A small network was shown many inputs. Here are its activations along a few directions, one row for each input.
Each table varies a few parts of the input and shows all the possible inputs, shuffled.
A made-up example of a description, with smaller parts first: ring(5) and (point or line(9) or (values(2) and line(6))).
Shared parts are said once, and a part with two or three values counts as separate values.

Other details of the inputs vary at random and push rows far along two fixed directions, the same in every table; ignore that.

Table:
R1: [ -3   4   1 -18   5  -1   7   1  -2   0 -16 -32 -21  -2]
R2: [ 21   0  10  32 -12  -1   3  22  12  -4  21 -17   9   5]
R3: [ 30  14  13  15 -18  10   2  30  -2  10  12  -2 -11  -3]
R4: [ -6  -4   9  -7  18   2  -6 -48 -19  -5 -15 -13   0  14]
R5: [-19   2  -7 -15  -9   6 -13  18   3  -2  16  75  16   2]
R6: [  4  -2  -3  16   1 -15   8 -15  -1   0  -3 -35   2 -12]
R7: [  4  -2 -18  -9  10   3   7   1   2  14 -22 -18  -9 -16]
R8: [ -7  15  -7 -12  -1 -13   4 -29 -20  12 -16  -3 -16 -22]
R9: [  3 -12 -19  -1  12  -3   8  -3   7   7 -17 -25   0 -12]
R10: [ 14   7  12 -10 -10  12   6  42   8  -1   3 -12 -22   8]
R11: [ 23  -1  -7   7  12  20  -1 -14 -11  16 -15  -9  -1   5]
R12: [ 23 -13  -3  24   3  12   2  28  20   2  11 -11  14  12]
R13: [-45  -8   5 -13 -10 -15  -7  15  19 -30  28  45  21  13]
R14: [-21   8  13 -24 -11   3 -12  12  -2 -13  16  53   1  14]
R15: [ 15 -15  -8  18   2   5   7  35  23   0   7 -18  11   3]
R16: [16  5 18  3 -4 21 -4 15 -2 -3  8 -2 -9 22]
R17: [ 24  12  12  21 -13  11  -2  10  -7   6  12   1  -3   3]
R18: [-14  -8   6  -6  16  -6  -3 -41  -7 -11 -10 -15   5  12]
R19: [-32   9  -9 -17  -1 -26  -1 -32 -13   2 -12  17  -2 -28]
R20: [-23  -5  -5 -21  13 -14   3 -32  -5  -9 -19 -25 -10  -4]
R21: [ 11   1   4  18 -16 -10   9  35  17  -1  14 -21  -3 -11]
R22: [-22   1 -12 -18  -7  -1  -5  23   8   2   7  59   7  -8]
R23: [-18  -9 -13  -5  18  -1 -11 -49 -14   3 -10  28  19   2]
R24: [ 19   3   6  22   1   1   1 -24 -14   7  -2 -22   2   0]
Description of these inputs: values(3) and ring(8).
- The inputs of R18 and R13 match in every part but the ring(8) part. If R12 is changed in the same way as R18 into R13, which row does it become? => R15
- Which other rows does R17 become when the values(3) part takes its other values? List them by row number. => R11, R16
- Start at R8 and move only the ring(8) part, one step at a time. The first step leads to R19. Which rows follow, in order? => R21, R6, R2, R24, R17, R3
- Which other rows does R23 become when the values(3) part takes its other values? List them by row number. => R4, R24

Table:
R25: [ -6  16   0 -29  16  -2  -2 -70 -45  12 -38 -12 -25 -10]
R26: [ -8   3  -2   8 -36 -12   7  87  39 -10  40  27   6 -12]
R27: [-43  16  -8 -35 -12 -21  -6  -8  -9  -1   0  61  -4 -24]
R28: [ 28 -16  12  20   9  11   5  17  15  -9   5 -48   2  24]
R29: [-18   3  -8  15  -4  -6 -18 -40 -16   3  16  74  35  -5]
R30: [ 57  -5  -3  42   6  29   0  10  -2  23   1 -18  10   8]
R31: [ 11   8  19  -5 -28  26  -6  80  17  -5  33  49  -3  23]
R32: [ 22   7 -14 -21  21   7  13 -27 -21  27 -55 -57 -39 -24]
R33: [ 20  -4 -15   3   0   0  17  41  20  10  -9 -46 -15 -16]
R34: [ 36   7  25  18  -4  21   1  13  -4  -1   7 -37 -13  23]
R35: [-58 -17 -16 -16   5 -28  -6 -17  15 -19   9  40  28  -6]
R36: [ 27  -9  18  28   0   4   6  13  11 -11  10 -51   0  18]
R37: [-29  -9 -16  -7  23 -33   6 -71 -14  -2 -28 -41   1 -21]
R38: [-38   0   8 -22   4   3 -18 -29  -8 -18   9  60  17  22]
- What is each input in this table made of? => values(2) and (point or ring(6))
- The inputs of R38 and R34 match in every part but the values(2) part. If R35 is changed in the same way as R38 into R34, which row does it become? => R37
- Which other rows does R31 become when the values(2) part takes its other values? List them by row number. => R25
